These are the activations of a small neural network, seen along a few directions. Each row is one input.
In each table, some parts of the input vary, and every possible input appears once, in random order.
A made-up example of a description, with smaller parts first: one of 6 places along a line, together with either a single point or (one of 2 separate values, together with one of 5 places around a ring) or one of 11 places around a ring.
Shared parts are said once, and a part with two or three values counts as separate values.

Table:
r1: [12 -4  3 11 -3 17 14 15 13  4 -4 27  6 21  7 23  7 -6]
r2: [ -2 -16  20  -2   8  -2   6   5  -8   9 -16  -5  15  10   1  -3  -6 -11]
r3: [ 15  -8 -10   7  -4  14   0  17  11   3 -14  28  -7   7  20  20  10   3]
r4: [ -5  -4   8 -18   5  -5   4  -2  -7  12  -9   1  22  -6  -7  -3  -7 -11]
r5: [  3   6   7  -1  -1 -29   6 -13   2  -3   0 -10 -14 -14 -13 -22 -19  -4]
r6: [ -4  -2 -12  -3  17  -6   8  -1   0  -4  11   5  18  10 -10   6  12   7]
r7: [-10  10  10 -17  11 -21  16 -13  12   4   3 -18 -13 -26  -9 -17  -3  -5]
r8: [  4  -1  -9  -1  -8  -6  -7   0 -24  -7 -12  -9 -10  -7  -2 -21   3 -10]
r9: [  5 -16  12  -9   0  -4  -9   8 -11   9 -21  -7   2  -1  17  -8   2  -9]
r10: [  6   2 -23   5 -10  -2  -5  13 -21  -2   2  -4 -12   7   0  -8  20   5]
r11: [-13   3  16 -12   5 -25  19 -13  18  -2  -4 -16   5 -14 -16  -4 -11  -7]
r12: [ -2  -1  -7 -13  14  -4   7 -10  -9   3  10  -8   3 -18  -9 -15   5 -12]
r13: [ 11   8 -24  11 -13  11   7   8  -6  -7   2  29 -26   8   6   9  12  -3]
r14: [  4   7 -12   6   2   7  20  -3  13 -10  15  31   9  10   3  23  13  -3]
r15: [  2  11 -20   5   5  13  16  -2   9   0  18  32 -10  -6   3  12  21  -3]
r16: [ -8  11   7  -3 -13 -26   2  -2  -2  -1 -15 -18 -24 -14   1 -26  -7  -4]
r17: [ 11  -4  -8  18   2  -3 -15  20 -13  -2  -5   0  -6  11  -3   1  13   4]
r18: [  1   5  21  11  -3 -25  -2   0  -1  -4 -23 -18 -15 -12  -1 -12 -10  -2]
r19: [-24  -1  -6   1 -12  45 -41  -7  12  -7  36 -25  10  16  12  10 -13  25]
r20: [ 11 -11  -7  -1   6   2 -12  21  -6   6 -15  -1   5   6  13   3  14  12]
r21: [  7  -6   5  12   3  -6 -12   9 -17  -6 -18  -5  -4   0  -4 -14  -4 -11]
r22: [ -4  -5  31   0   0 -17  17  -2  10   8 -23 -21   8  -6   2  -3 -13  -3]
r23: [  4  -1  25  -8  -1 -18   1   4   5   2 -30 -20  -4 -21  16  -9 -10   4]
r24: [ 10  -6  -6   1   2 -13  -2  -7 -16  -6   9   0  -2  -5 -16 -21  -9  -9]
r25: [ -9  11  24 -20   2 -20  15  -4  13   7 -15 -14  12 -20  -7  -3 -13  -3]
r26: [-22  -5   6  -3 -17  40 -42 -33   9   2  17 -31  12   9   2   2 -24  12]
r27: [ -2   4  -7 -10  12   2   6   9  -4   9   0   5  24   6  -4   7   7   7]
r28: [-22   2  -5  11 -21  51 -26  -9  21  -3  35   6  -9   8  18  33 -23  22]
r29: [ 10  -2 -16   6  -1 -10  -5   4 -14  -3  19  11  -2   7 -15 -12  11   7]
r30: [ 16   2  -5  19  -7  12   1  14  -3 -14  -6  30 -19   9   0  19  13   0]
r31: [-21  13  24  -8  -6  20 -33 -34  23  -5  16 -44  -5   3   8   4 -32  14]
r32: [ -7 -10   2 -12  12 -15   8 -10  -4  -2   5  -3  17  -3 -11  -1  -4 -12]
r33: [  3 -10   3   7  12   4   5  14  -6  11  -7   0  16  21   3   9   6   7]
r34: [ 9 10 -9  0 -5 13 16  5 11  8  2 31 13  3  5 27 10 -5]
r35: [ 15   6 -18  14  -9   8   9  -1   2 -12  17  39 -12   6  -3   2   9  -1]
r36: [ -4   2 -19  -7  15   0   7   1  -8   3  19   1   0  -5  -7  -6  21   7]
What do these inputs look like to the network?
> one of 4 places along a line, together with either a single point or one of 8 places around a ring
Changing only the place on the line of 4 turns r19 into r26. The same change can be made to r27. Which row results?
> r4
A walk changes only the place on the ring of 8. It starts at r10 and steps to r17. List the rest of the walk in order.
> r20, r33, r27, r6, r36, r29
Which other rows does r30 become when the place on the ring of 8 takes its other values? List them by row number.
> r1, r3, r13, r14, r15, r34, r35
List by row number the other rows that have the place on the line of 4 in common with r16.
> r5, r7, r11, r18, r22, r23, r25, r31

Table:
r37: [ -7   7 -13   8 -21  36  -7 -11  21   1  24  19   5  12   1  31  -3   8]
r38: [  2   9   0   5   5 -21  27   4   4  -5   7  10  -6 -13 -10  -6  12  -6]
r39: [ -4  14   1  -8  -7   3 -11 -19   0  -8   7 -19 -16 -11  -2 -10  -8  -7]
r40: [-12   2   6 -18  -1   5   0 -16  17   5  10  -8  -5 -12   7  -4 -16   1]
r41: [ 12   2 -10  -2   0 -24  -3   8 -19   2  -9  -4  -2  -4 -10 -21   4   5]
r42: [ 21   3  -4  12  -3 -30   3   8  -6  -8  -7   6 -15  -4  -8 -15   4   1]
r43: [  2   5  -9  -9   5 -13   6  -7 -17   2  -9   1  -1  -8 -11 -17  13 -15]
r44: [ -3  -5  -3 -18   8 -11  17  -3   0  11  -3   8  12 -12  -1 -10   6  -9]
r45: [  3  -5   7  -2  -2 -10   5  12 -14  13 -20 -14   7  12   6  -7   5  -2]
r46: [ -6 -13   8   5  -4  -3 -16  -4 -17  -5  -6 -15   0  -1  -1 -10 -16  -6]
r47: [  2   3   9  -2  12 -16  23   4  15  -3 -16   3   6  -4   2  14   3   0]
r48: [-16  16   5 -10  -3  -2   3 -13   9   1  18 -18 -10 -14  -9  -7 -10   6]
r49: [ -2 -10  23   1   9   8 -11  -5   3   9  -3 -14  17   1   6   4 -12  -1]
r50: [  7   6 -21   1 -10  25  11   9   0  -2  11  36  21  19   0  26   8   0]
r51: [ -3  -1  -3  -2   8  -2  -5 -19 -13  -8  10 -13  -1  -3 -13 -14  -5 -10]
r52: [  0  -3 -11   7  -8  30  -5  -6   9  -9  28  28  20  25   0  23  -1   5]
r53: [  7  -7  13   9  -4 -12  15  10  -2   0 -23  -3  -8  11   4  -2   5  -1]
r54: [ -5   2   4 -14  12 -17  12   4   5   7 -14  -9  22  -6   2   7   5   3]
r55: [ 14  -1 -30  24   5  22  -2  26  -5  -2  13  43 -24  19  12  22  25   7]
r56: [ 12   5  -6   5   5 -15  14  -7  -5  -8  -8  11 -16  -8  -9 -12  11 -19]
r57: [ -7 -12   4 -13  12  -1   4 -16   7   7  15  -6   8  -5  -5  -3 -11  -5]
r58: [  5  -5  13  -9   8   2   2  12   1  14 -23  -2  17  -5   4   2   2  -5]
r59: [-12  -4  14  -8  16  -7  -4  -6  18   0   2 -18  20   1  -6  10  -5   4]
r60: [ -8 -12  16   6   0   1 -11   1  -3   4  -5 -25   6  15  -3  -6  -8  -1]
r61: [ -8   2  23  -4  -5  15 -13  -8  12   7 -10 -15   5  -8  16   3 -17   7]
r62: [-14   5  13   2 -12   5 -14  -1   7   2 -11 -29  -5   6  10  -7 -15   6]
r63: [ -7   9  -7  -8   8 -16  21   3  -8   4   4  -1   9 -15 -12 -12  11  -2]
r64: [ 12  -8   9   6  -7 -14   3  13  -7  -7 -24  11 -17  -7  -2  -6   1 -13]
r65: [-15   2   0  -5  12  -6   7 -11   0  -1  20 -13   4  -7 -21  -9  -5   2]
r66: [-10   1   8   2 -17   2 -19  -5  -5  -5 -11 -21 -11 -12  10 -10 -23  -3]
r67: [  9  11 -16  20  -6  21  16   9  10  -2  11  52   1  23   0  35   7  -1]
r68: [  3  -4  -1   7   3 -12 -16  -5 -11  -7   6 -14  -2   2 -16 -20 -10   7]
r69: [ 15  -7  20   3   8  -1  12   9   8   5 -22  10   2  -6   8   9  -1  -6]
r70: [  5  -8   2  -7  -6 -14  -5  14 -19   3 -22   1  -2  -5  -1 -11   0 -11]
r71: [ 16  -5 -35   5  -1  25 -10  26 -14   1  13  24  -5  15  11  15  29  10]
r72: [  5  -8 -25  15   2  36 -23  10  -7 -13  25  15  -4  23  15  11  20  14]
r73: [ -2   8   1   2 -14 -10 -20  -9   0  -6   4 -19 -14  -6  -2 -19 -16  12]
r74: [ -2  -1 -28  16 -14  39 -25   2   1  -6  19   7 -17   7  18  15  18  22]
r75: [-17   9  20 -15   1  -2  -5 -11  18   1  -1 -20   3  -4   5  12 -11  14]
r76: [  6  -4   2  -4   7 -14  26  -3   7   2   0  17  -2 -12   7   0   4 -12]
Changing only one part turns r56 into r43. The same change can be made to r64. Which row results?
> r70
Changing only one part turns r65 into r63. The same change can be made to r72. Which row results?
> r71
What do these inputs look like to the network?
> one of 4 places along a line, together with either one of 2 separate values or one of 8 places around a ring
Which other rows does r67 become when the choice among 2 separate values takes its other values? List them by row number.
> r55

Table:
r77: [  8  -3   2   0   7 -14   9  11  -4   2 -12   5   7   1  -4   0   7  -3]
r78: [-10  -2  13  -7   6   3   7  -7  13   5   2  -7  11  -1   3   7  -6  -2]
r79: [ -4   3   0  -3  -6  -4 -13  -4  -7  -2   0 -21  -9  -4   1 -14  -4   5]
r80: [  5  -3   1   0   9 -11  14   7  -5   2  -9   5   0  -1  -2  -1   9  -6]
r81: [ 13   3 -19  23 -15  37  -4  17  11  -6   8  43 -14  20  20  36  14  10]
r82: [  3   4  -6  -2   4 -15  13   6  -5   1  -6   5  -3  -6  -3  -6  10  -4]
r83: [  9   3  -2   3   1 -15  14   2  -6  -1  -5   9  -7  -4  -7  -8   5  -9]
r84: [ -7  -2  11 -10   4   5   2  -5   9   8  -3  -4  15  -1   2   8  -9  -2]
r85: [ -3  -5   6   1   1  -1 -13  -2  -6  -1  -5 -19  -6   0   1 -11  -3   1]
r86: [  9   0  -7  -1   5 -15  11   4  -6  -1  -3  11  -6  -8  -5  -9   7  -6]
r87: [  8  -4   1  -3   4  -9  11   9  -8   4 -14   9   7  -2  -1  -3   8  -8]
r88: [ -8   5   8  -4  -3  -1   6 -14  12  -3   5  -3   3  -4  -5   4 -10  -3]
r89: [  9  -2 -48  19  -5  51 -12  13  -5  -7  42  48   4  34   5  33  28  14]
r90: [ -1  -5   4  -1  -6   1 -14  -1  -9   1  -8 -15  -1  -1   4 -10  -7  -1]
r91: [ -7  -2  14  -7   4   0   4  -4  12   6  -1  -7  17   2   0   7 -10   4]
r92: [ -2  -2  -1   1  -5  -4 -16  -6  -7  -4   4 -14 -13  -7  -1 -16  -7   3]
r93: [ -1  -4   8   3  -2  -4 -15   0  -6  -1  -7 -18   0   2   0  -9  -8   5]
r94: [-11   6   7  -9   2   1   5  -9  12   5   5 -10   7  -7  -2   3  -5   4]
r95: [ -3   3   2   4  -8  -5 -11  -5  -8  -6   1 -14 -14  -4  -5 -15  -9  -1]
r96: [ -6   5   6  -8   4   1   2 -12  12  -1   8  -3   5  -9  -2   3  -8   1]
What do these inputs look like to the network?
> either one of 2 separate values or (one of 3 separate values, together with one of 6 places along a line)
Which other rows does r93 become when the place on the line of 6 takes its other values? List them by row number.
> r79, r85, r90, r92, r95
Which other rows does r92 become when the choice among 3 separate values takes its other values? List them by row number.
> r86, r96

Table:
r97: [  3   3  -1 -10   7 -10  24  -4   5   4   1  17   8 -10  -6   2   3 -11]
r98: [ -9  -6  17  -2   0   7 -14 -10   4   3  -1 -18  14   6  -1   1 -19   1]
r99: [ -5   7   0  -2   3 -12   1 -10   3  -5   8 -14 -12 -10  -7 -13  -2   3]
r100: [  4  -4  -6   1  -5   4 -15  10 -12   1 -11  -8  -7   0  11  -8   6   4]
r101: [-10   8   6  -5  -7  -3  -8  -8   7   0   1 -19  -9 -11   3  -7 -10   7]
r102: [-4 -3 15 -3  2  6  8 -6 14  4 -7  3  9 -2  6 13 -8 -6]
r103: [  9  -5   8  13  -6   6  -1   9   2  -1 -13  10  -1  13   8  12  -1  -1]
r104: [-10  -2  10 -10   1   4  -9  -4   3   6  -3 -21  15   1   2   1  -9   6]
r105: [ -7   3  13   3 -10   1 -12 -13   7  -5   3 -17 -12  -7   0  -7 -19   3]
r106: [ -1   6 -40  15 -10  55 -14   0   9  -9  48  39  -1  26   8  35  16  17]
r107: [  8  -5 -11   4   4  -7  -6   9 -17  -1  -3  -1 -10  -1   0 -12  12   1]
r108: [ -6   2   9 -12   4   3  12   1  13  10  -8   1   9  -6   8  12   1   0]
r109: [ 10  -2 -14   4  -2  -7  -3   6 -21  -3  -3   5 -11  -4  -6 -16  10  -8]
r110: [ -7  -1   1  -7   4  -9   5  -9  -6   1   7  -8  12  -2 -13 -11  -5  -6]
r111: [11 -1 -4  9  6 -8 11 15 -3 -2 -7 15 -1  6 -1  6 13  0]
r112: [ -7  -4   5  -7  11  -8   0  -5   0   3   7 -15  13   1  -8  -6  -2   2]
r113: [ -3  11  -3  -3  -4 -15   4 -14  -2  -7   8  -6 -13 -13 -12 -16  -5  -5]
r114: [  6  -1   2   5  -3   3   4  17   2   5 -14   7   2   9  10  11   7   5]
r115: [ 0  1  3 -9 13 -7 20 -1 10  5  1  9  9 -7 -2  6  7 -4]
r116: [ 14   0  -9   8  -1 -10  14  10  -6  -3  -6  24  -2   5  -7   3  10  -6]
r117: [  5 -10   1   8  -7   7 -19   5 -12  -3  -7  -5 -11   6   8  -7  -4  -1]
What do these inputs look like to the network?
> either a single point or (one of 4 places along a line, together with one of 5 places around a ring)
A walk changes only the place on the line of 4. It starts at r116 and steps to r111. List the rest of the walk in order.
> r114, r103

Table:
r118: [  7  -9   0   3   3   1   2  11  -7   4 -11   9  11  12   3   5   5  -4]
r119: [ -7  10   1  -1  -6  12   4 -12  17  -2  13   6   1  -1   1  13  -8   5]
r120: [  1   2 -12  -6   8   3  14   2   2   1  11  19  11   0  -4   9  12  -2]
r121: [ 11  -1  -9   8   1 -10   1   8 -11  -7  -3   7 -13  -2  -3 -11   8  -2]
r122: [ -5  -5   5  -4  -2  13 -16   0   0   6  -2 -11   9   5   7   3  -7   6]
r123: [ -4  -4  12   3  -3  10 -15   1   6   2  -4 -10   3   6   8   7 -11   7]
r124: [  6  -8  -1  -1   3   2   1  12  -6   6 -12   7  10   6   7   5   8   1]
r125: [ 1  3 -4 -2  6  3 20  0  9  2  5 22  2 -1 -1 14  8 -6]
r126: [  9  -1 -15   3   1  -9  -2   8 -17  -3  -1   6  -7  -4  -5 -13  11  -3]
r127: [-21   0  42 -28  10 -45  11 -23   6  11 -20 -55  10 -33 -13 -35 -31 -10]
r128: [  6  -6   1   4   3   0   2  14  -4   5 -13   4   7  10   8   7   9   2]
r129: [ 11  -2 -12   6   1  -9   0   7 -19  -3  -1   8  -7   2  -9 -14   9  -5]
r130: [ -5  -3  12   2  -4  13 -11  -1   7   1  -7  -9   1   2  11   8 -10   2]
r131: [ -8   1  -4  -3   1  12  -1 -12   7  -1  20   0  12   4  -5   6  -3   2]
r132: [ -2   0 -10   0  -5   1 -17  -5 -12  -4   8 -13 -10  -4  -3 -14  -2   4]
r133: [ -2   6  -4   5 -13  -2 -12  -6  -3  -8   2  -8 -19  -4   0 -10  -6   3]
r134: [ -2  -2  -6   4  -5   1 -16  -6 -14  -7   9 -13  -9   1  -6 -15  -3   2]
r135: [ 3  8 -4  1  0  0 20  1 12  0  5 24  1 -1 -2 15  6 -2]
r136: [ -6  -7   8   1  -2  12 -15  -1  -2   2  -1 -11   9   9   4   3  -8   4]
r137: [ -3   1  -8   3  -5   1 -16  -2 -10  -5   7 -15 -13   0  -3 -14   0   6]
r138: [ -8   4  -6  -9   1  13  -2 -11   8   2  20   0  10   1  -1   6  -2   5]
r139: [  9   1 -13   7   2  -9   0  11 -16  -3  -2   4 -11   1  -4 -12  12   0]
r140: [ -1   3  -2   4  -7   1 -13  -6  -5  -6   3 -10 -18  -5   2 -11  -4   0]
r141: [ -6   2  40 -26  20 -58  28 -13   2   9 -37 -38  12 -33 -17 -31 -16 -20]
r142: [ -7   4   0  -1   2  11  -1 -12  15  -1  17   2   4   0  -1  10  -6   5]
r143: [ -1   1  -4   4  -5  -2 -16  -5  -5  -8   6 -12 -16  -1  -1 -12  -5   4]
r144: [  0   4 -11  -1   8   1  15   4   4   2  10  17   8   5  -4  12  13   0]
r145: [  8  -6   7   3   0   2   7  12   2   5 -17   9   1   4  12  10   4  -4]
r146: [  9  -7   6   5   2   0   3  13   1   3 -14   9   3   6   8   9   4   0]
r147: [ -6  -4   7   0  -3  12 -15   3   2   3  -3 -14   6   8   6   5  -5   8]
r148: [ 4  2 -6  1  7  1 16  2  9  0  9 21  4  1 -3 13  8  0]
r149: [  9  -1   7   5  -5   0   8  13   5   3 -18  11  -1   5   9  12   1  -1]
r150: [-10   4  -5  -3   2  13  -1  -9  10   0  18  -2   7   3  -2   8   0   7]
r151: [-10   4   1  -3   0  14   3 -12  15  -1  14   3   3  -2   2  11  -5   1]
r152: [ -4   2  12   3 -11  11 -10   0   9   1  -8  -6  -1   3  10   9 -13   5]
r153: [ 11   1  -6   7  -2  -8   5   7 -10  -3  -6   9 -16  -4  -1 -10   8  -6]
r154: [ 11   4  -7   8  -8 -11   4   7  -7  -5  -7  11 -17  -4  -2  -8   8  -4]
r155: [  2   1 -11  -2   7   1  15   1   1   1  11  21  12   5  -9  10   9  -6]
Changing only one part turns r145 into r130. The same change can be made to r141. Which row results?
> r127
What do these inputs look like to the network?
> one of 2 separate values, together with either a single point or (one of 3 separate values, together with one of 6 places along a line)
Which other rows does r150 become when the choice among 3 separate values takes its other values? List them by row number.
> r137, r147
Which other rows does r155 become when the choice among 2 separate values takes its other values? List them by row number.
> r131
Which other rows does r133 become when the place on the line of 6 takes its other values? List them by row number.
> r132, r134, r137, r140, r143
Which other rows does r129 become when the place on the line of 6 takes its other values? List them by row number.
> r121, r126, r139, r153, r154
